A small network was shown many inputs. Here are its activations along a few directions, one row for each input.
In each table, some parts of the input vary, and every possible input appears once, in random order.
A made-up example of a description, with smaller parts first: one of 3 separate values, together with either a single point or one of 9 places around a ring or (one of 4 places along a line, together with one of 5 places around a ring).
Shared parts are said once, and a part with two or three values counts as separate values.

Other details of the inputs vary at random and push rows far along two fixed directions, the same in every table; ignore that.

Rows:
R1: [ 16   7 -11  -1   9 -21  15   8  -2  -1  26  24]
R2: [ -9  -5   0   7  -4  12  -1 -12   6  -8  -8 -10]
R3: [-11  -1  -4   5   1   6  -2  -7   6   1  -8 -18]
R4: [ 18  -4 -13   4  12 -21  16   6  -8  11  16  23]
R5: [-14   4  -6  -1  -7   3  -5 -10   6  -4  -4 -15]
R6: [ 19   0 -16   5   7 -13  11  15  -7   5  18  29]
R7: [-12   2   0   4  -4  12  -2 -10   7  -6   1 -13]
R8: [-12  -1  -6   1  -7   2  -4 -10   6  -6 -10 -13]
R9: [-33  -1 123   6 -22 -31 -44  46  -6   8 -19 -14]
R10: [ 19  -4 -10   4   6 -15  16   5  -6   2  21  29]
R11: [-11  -3  -5   2  -7   2  -4 -11   5  -5 -13 -12]
R12: [ 18   2 -16   5   7 -13  11  15  -8   6  22  27]
R13: [ 17   5 -16   4   6 -13  10  14  -7   7  24  27]
R14: [ -6  -4   1   7  -2  12  -3 -12   9  -7  -9  -9]
R15: [-12   1  -4   5   2   6  -2  -7   6   1  -5 -20]
R16: [ -7  -3  -3   6   2   6  -4 -11   9   3 -12 -15]
R17: [ 22   1 -10   2  11 -21  14   6  -1  -2  16  28]
R18: [ -8  -2  -4   2  -5   3  -6 -12   8  -5 -14 -11]
R19: [ 29   0 -13 -11   7 -15   7   4 -21   7  13  23]
R20: [ 19   2 -11   1   9 -21  15   8  -3  -3  20  26]
R21: [ -6   1  -5   8  -2  14  -8  -3   8  -4 -12  -9]
R22: [-11  -1   0   6  -4  12  -1 -10   6  -8  -2 -13]
R23: [  4  -3  -3  -9  -6  15  -8  -7  -5  -1 -13 -19]
R24: [ -7  -2  -3   6   3   6  -3 -10   8   2 -12 -16]
R25: [-10  -4  -2 -16   0  22  -1   0   5  -4  -6 -12]
R26: [ 24   2 -13  -7  11 -13   7   7 -22   7  16  25]
R27: [-13   4  -5   3   1   6  -2  -8   7   2  -2 -20]
R28: [ -6  -5   2   7  -3  13  -3 -14  10  -5  -9  -8]
R29: [  4 -11 114 -15 -18 -43 -27  69 -26  30   9  21]
R30: [-11   5  -2   3  -1   6  -2  -6  10 -12  -3 -16]
R31: [ -9  12   3  -3  -9  10  10 -16   1  -2 -15 -10]
R32: [  4  -6  -2 -11  -7  18  -6  -4   0   0  -9 -19]
R33: [ 16  14  -5  -4   1 -10  23   1 -16   9  15  31]
R34: [ -5  -1  -5   9  -3  15  -9  -4   9  -2 -12  -9]
R35: [ 18   2 -13  -9  14 -11   9   7 -21   6  17  29]
R36: [-13   3  -3 -10   5  18  -6  -5  -3  -5  -7 -10]
R37: [-13   1  -6   1  -7   3  -4 -10   5  -5  -7 -15]
R38: [ -9   0  -6   9  -4  14  -7  -2   6  -5 -10 -10]
R39: [ -5  -5  -2 -14  -4  23  -2   1   6  -1  -6 -14]
R40: [ -8  -3  -4   2  -6   3  -6 -14   9  -3 -14 -10]
R41: [ -6   1   0   4   0   6  -4 -10  13 -10 -10 -11]
R42: [ 16  -1 -12 -16  14  -6  15  13 -12   5  18  29]
Each input here is: either one of 2 separate values or one of 10 places around a ring or (one of 5 separate values, together with one of 6 places along a line).
Q: Start at R29 and move only the place on the ring of 10, one step at a time. The first step leads to R32. Which rows follow, in order?
A: R23, R19, R26, R35, R36, R42, R25, R39
Q: Change only the place on the line of 6 in R22. List by row number the other rows that result.
A: R2, R7, R10, R14, R28
Q: Start at R40 and move only the place on the line of 6, one step at a time. The first step leads to R18. Which rows follow, in order?
A: R11, R8, R37, R5

Rows:
R43: [-1  3  1 -9 -4  1  2  1 -7  2 -1  3]
R44: [-24  -1   0  -9  -8  35 -12 -18  11 -10 -26 -39]
R45: [  2  -3   2 -11   0   3   1   3  -5   2  -1   2]
R46: [-1  0  1  6 -3 -3  3  1  3  2  2  2]
R47: [ 2 -3 -1 -8  1  6 -3  6 -8  4 -1  2]
R48: [-5  5  1  4  3 -9  1 -2 -1  1  2  0]
R49: [ 5 -1  4 -9  1  5  2  3 -4  1  3 -1]
R50: [ 3 -5  1 -3  1 -5 -1  1  1 -1  1 -1]
R51: [-4  3  2  7  1 -7  4 -2  1  3  2  1]
R52: [ 1 -4 -1  6  2  0 -3  8  3  4  3  0]
R53: [ 0  3  1 -8 -4  1  2  1 -6  2  0  3]
R54: [-23  -3  -5   2  -6  28 -19 -16  13 -12 -26 -41]
R55: [ -3   5   0   2   2 -10   1  -3  -2   0   0   0]
R56: [-3  5  2 -7  0 -2  3 -3 -9  3 -3  4]
R57: [ 4 -1  0 -7  1  7 -4  6 -6  4  0  1]
R58: [-5  7  5  5  2 -5  3 -1  2 -5  1  7]
R59: [ 1  1  3  5 -1 -8  1 -7 -2  1 -3  4]
R60: [ 0 -3 -2  4  3 -1 -5  8  3  4  4  0]
R61: [-1  2  3  8 -1 -6  4 -5  1  2 -2  4]
R62: [ 0 -3  1  0  3 -4 -1  4  4  0  4 -1]
R63: [ 0  6  4 -5  1  0  4 -3 -8  2  0  2]
R64: [ 4 -6  3  3  0 -1  2  2  5  1  0  2]
R65: [-2  1  1  6 -3 -4  2  2  3  2  4  0]
R66: [ 0 -1  4  1  2  1  1  5  7 -6  3  5]
R67: [ 1 -6  2  3  0 -1  2  3  5  2  2  1]
R68: [ 1  4  2 -8 -4  2  2  1 -6  2  1  2]
R69: [ 1  0  1  4  3  3 -3  8  4 -4  2  5]
R70: [-6  5  4  6  2 -5  2 -3  0 -5  4  6]
R71: [ 3  1  1  0 -4 -6 -1 -2 -1 -1 -1  1]
R72: [ 2  5  3 -7 -3  2  3  1 -6  2  2  1]
R73: [-3  3  0  3 -1 -7  0  2  1  0  4 -1]
R74: [ 3 -2  0 -8  1  6 -3  6 -7  4 -1  2]
R75: [ 6 -5 -1  1  1 -1 -7  4 -1  1 -2  1]
R76: [ 1  0  2  6 -4 -3  3  0  2  1  0  3]
R77: [ 0 -3  1  1  2 -3  0  4  6  2  5  0]
R78: [-2 -3  3  2  2  1  0  3  4 -6  6  4]
R79: [  26   -1 -100   -1   22   21   30  -33    9  -13   14    7]
R80: [-1  6  3 -6  0 -1  3 -3 -8  3 -1  3]
R81: [ 2  5  3 -6 -3  2  3  1 -7  1  3 -1]
R82: [ 1  2  4  6 -1 -7  3 -6  0  0 -3  4]
R83: [  4  -2   3 -11   0   4   1   3  -3   2   1   1]
R84: [ 1  2  0 -1 -2 -8  0  0 -2 -1  1  0]
R85: [ 5 -6  3  2 -1 -1  1  0  4  0 -1  3]
R86: [-1 -3  1  5  3  2 -5  7  1 -4  6  4]
R87: [-3  2  3  8  0 -6  4 -3  1  3  0  3]
R88: [-4  3  3  5 -2 -2  1  2  1 -5  6  5]
R89: [ 6 -6  0  3  0  0 -6  3  0  2 -2  2]
R90: [ 5 -5  2 -2  0 -4 -2  0  1 -1 -1  1]
R91: [ 4 -6  0  6  1  1 -3  5  2  3 -1  2]
R92: [-3  5  3  3 -1 -2  2  3  4 -5  3  6]
R93: [ 5 -1  1 -6  2  7 -3  6 -6  3  2  0]
R94: [  4  -1   4 -10   1   5   2   3  -4   2   2   0]
R95: [ 0  7  4 -5  1  0  4 -3 -8  2  1  0]
R96: [-5  5  1  6  2 -8  2 -2  1  3  3  1]
R97: [-2  5  3 -7  0 -1  3 -3 -8  3 -2  3]
R98: [ 6 -1  1 -6  2  7 -3  7 -7  2  3 -1]
R99: [-3  3  0  4 -2 -5  1  2  3  2  4  0]
R100: [ 6 -6  1  5  0  1 -4  4  1  1 -2  3]
R101: [ 1 -5  2  3  1 -2  1  4  6  2  4  0]
R102: [-1  3  0  0 -1 -7  0  2  0 -1  2 -1]
R103: [-21  -5   1   2  -9  28 -15 -20  17 -12 -26 -38]
R104: [ 1 -3  1 -2  2 -5 -1  3  2 -1  2 -1]
R105: [ 1  3  3  2  0 -9  0 -6 -3  0 -3  2]
R106: [ 3 -1  2  3 -5 -5  0 -3  0  0 -1  3]
R107: [ 3  0  2  5 -5 -4  2 -1  2 -1 -2  3]
R108: [ 1 -3 -2  3  4 -2 -5  8  1  2  3 -1]
R109: [ 2 -6 -1  6  2  1 -3  6  3  4  1  1]
R110: [ -2   3   2   1   1 -10   1  -5  -3  -1  -1   1]
Q: What do these inputs look like to the network?
A: one of 4 places along a line, together with either one of 2 separate values or one of 5 places along a line or one of 10 places around a ring
Q: The inputs of R47 and R43 match in every part but the place on the line of 4. If R109 is changed in the same way as R47 into R43, which row does it become?
A: R46
Q: The inputs of R85 and R107 match in every part but the place on the line of 4. If R101 is changed in the same way as R85 into R107, which row does it become?
A: R65
Q: Change only the place on the ring of 10 in R105. List by row number the other rows that result.
A: R48, R51, R55, R59, R61, R82, R87, R96, R110
Q: Change only the choice among 2 separate values in R86. List by row number the other rows that result.
A: R69
Q: Change only the place on the line of 5 in R43. List by row number the other rows that result.
A: R53, R68, R72, R81

Rows:
R111: [ 25 -22 -20  -3   3  -8   5   2   4   6   1  16]
R112: [ 18  12 -18 -11   0  -4  11 -12 -24   8   3  18]
R113: [  9  11 -22  -2   3 -26  12 -12  -7  10   6  10]
R114: [-20 -10   2  18  -7   8 -28 -21  11  -4 -28 -37]
R115: [ -9   4 101 -12 -17 -57 -18  37 -31  20  -1  10]
R116: [ 30  -8 -13 -20   7   4   9  -5 -12   3  -1  19]
R117: [-20  -5  -3  18  -6  28 -22   3  23 -15 -17 -36]
R118: [-37  11  18  22 -14  23   5 -23  35 -28 -14 -17]
R119: [-31  19   2  -7  -8  37 -14 -11  -2 -11 -14 -31]
R120: [-14  -7  91  18  -5 -47 -40  59 -12  19  13  15]
R121: [  1   8 -23  15  20 -14   9   6   1   4  18  11]
R122: [ 18   0 -16 -18   1   3  17  -6 -22  11   1  18]
R123: [-27   4  23  21 -21  11   4 -37  28 -20 -30 -18]
R124: [ 12   1 -22  14  14 -24  10  -9  -6  12   3  10]
R125: [ 20 -10 -14  -9   7  12  11  14   5   2  24  12]
R126: [ 14 -16 -22  -2  10   3   5  17  11  -1  18  17]
R127: [ -2  17 -24  -2   9 -16  12   4   0   2  22  11]
R128: [  1  13 -17 -13   9 -11  20   0  -9  -7  23  10]
R129: [ 28 -13 -23  14   2 -13   3   2   1   3   0  13]
R130: [-18   0   7 -16  -1  45 -16  -4  10 -16 -19 -30]
R131: [  7   6 -17 -17   7  13  17  10 -16   3  17  19]
R132: [ -7 -14  10  -7 -13  31 -14 -15  13  -2 -25 -39]
Q: The inputs of R113 and R127 match in every part but one. If R115 is changed in the same way as R113 into R127, which row does it become?
A: R128
Q: What do these inputs look like to the network?
A: one of 2 separate values, together with either a single point or one of 10 places around a ring
Q: Change only the choice among 2 separate values in R112. List by row number the other rows that result.
A: R119
